Here are a small network's activations along a few directions, averaged over the inputs that share one value of a field.
Values that are neighbours, or in one group, have similar rows; names and order tell nothing.
In the rows, 500 means zero.
Strong random noise was added to every row along 14 fixed directions; ignore it. To show where, here is one row again and again, with new noise each time:
[436 460 721 527 673 634 242 553 754 525 431 247 505 530 451 368 396 653
 837 490 472 420 427 524]
[588 684 610 550 367 359 699 297 289 519 442 516 422 230 478 393 418 186
 239 506 448 609 413 334]
[495 621 564 738 461 622 692 358 385 351 419 484 742 504 471 383 467 366
 432 497 534 471 465 437]
[462 582 488 556 698 543 376 636 614 569 173 111 437 559 482 273 338 530
 637 618 438 422 323 441]
[698 270 578 434 403 350 431 506 449 189 280 430 637 639 464 372 461 424
 580 454 681 509 346 551]
[510 337 457 532 636 335 690 383 458 531 491 504 720 530 628 271 437 646
 376 675 367 309  99 468]
[ 89 764 478 479 374 425 478 542 424 631 506 210 388 271 391 691 490 349
 387 747 671 795 485 385]
[270 543 549 396 655 397 796 583 612 458 252 385 590 520 508 581 500 390
 506 602 371 545 566 467]
[468 514 651 403 366 667 555 496 340 568 748 409 673 361 498 648 385 624
 543 667 704 455 595 662]
[497 520 412 497 374 484 581 491 347 451 344 666 416 495 533 558 678 622
 299 270 372 458 425 451]
[715 665 664 643 152 753 515 311 359 519 510 532 392 172 376 447 308 421
 585 315 495 489 801 402]
[519 331 593 340 451 421 506 489 714 311 455 485 506 524 369 541 464 370
 717 411 487 419 629 553]
[417 494 220 582 582 440 339 677 798 543 391 558 304 592 540 533 618 590
 530 375 334 666 716 416]
[615 715 249 504 445 502 347 671 316 526 539 579 390 289 618 595 405 716
 473 462 565 653 549 398]
[498 419 362 370 461 264 397 530 442 561 750 608 459 418 603 461 648 757
 175 553 432 429  62 483]
[468 703 609 306 559 527 273 673 548 257 577 489 442 394 416 704 531 488
 682 313 608 521 490 514]


Field H:
h2: [754 722 444 454 564 660 534 676 453 489 611 550 537 474 547 532 432 505
 422 558 521 476 661 572]
h1: [326 549 553 411 425 526 600 729 643 442 433 463 549 606 493 617 754 521
 247 526 443 590 682 549]
h4: [405 477 536 451 342 482 603 487 447 156 618 754 707 489 428 674 646 548
 578 374 549 586 505 383]
h3: [286 412 718 445 744 416 392 438 539 570 451 536 522 535 587 643 509 586
 799 542 608 757 465 497]
h9: [411 568 896 559 509 567 539 406 749 583 534 484 461 482 406 412 675 336
 362 409 287 492 570 498]
h5: [402 607 588 215 497 665 548 668 550 470 562 494 408 521 312 776 573 530
 617 424 422 266 655 576]
h8: [164 522 384 775 330 655 644 271 269 732 547 386 517 714 445 580 701 269
 237 696 748 576 453 567]
h6: [714 466 418 668 384 608 460 319 392 330 415 631 428 532 353 466 325 324
 837 315 608 489 697 394]
h7: [498 316 570 433 225 528 610 434 290 664 628 435 564 429 526 508 477 574
 367 712 667 426 473 635]
H is arranged as a 3 by 3 grid.
Name the neighbours of h5, in listed order. -> h2, h6
Name the neighbours of h1, in listed order. -> h3, h9, h7
Each value of H is a pair of two hidden parts, and every pair occurs once (3 first parts, 3 second parts).
Changing only the second part turns h6 into h1. h5 has the same second part as h6; what does that change turn h5 into? -> h9

Field M:
m5: [882 375 280 377 669  95 365 649 337  77 450 516 765 733 543 394 409 370
 516 690 842 684 206 537]
m4: [366 754 319 601 357 547 718 489 725 480 459 390 435 332 338 434 505 166
 208 603 377 385 619 336]
m7: [509 521 513 353 316 440 755 487 790 253 706 727 479 336 341 639 537 119
 567 324 324 463 860 437]
m9: [490 842 446 190 615 470 691 451 261 693 662 357 251 178 390 663 145 201
 554 714 469 294 510 439]
m6: [105 910 236 895 745 648 391 347 294 587 731 613 534 405 637 632 526 479
 583 448 661 597 345 394]
m3: [923 632 510 841 502 690 809 512 261 546 387 761 782 357 882  53 529 916
  97 521 191 660 385 233]
m1: [491 268  29 389 289 232 608 486 896 391 622 812 340 348 379 557 401 547
 667 417 153 326 782 268]
m8: [466 376 709 691 584 554 587 201 428 819 475 543 447 590 548 534 470 358
 507 427 515 549 736 706]
m2: [198 514 917 523 493 642 448 304 174 685 602 422 704 418 505 849 398 615
 798 624 861 738 592 641]
M is arranged as a 3 by 3 grid.
Name the neighbours of m5, in listed order. -> m9, m2
Name the neighbours of m6, in listed order. -> m4, m7
Each value of M is a pair of two hidden parts, and every pair occurs once (3 first parts, 3 second parts).
Changing only the second part turns m5 into m2. m9 has the same second part as m5; what does that change turn m9 into? -> m1
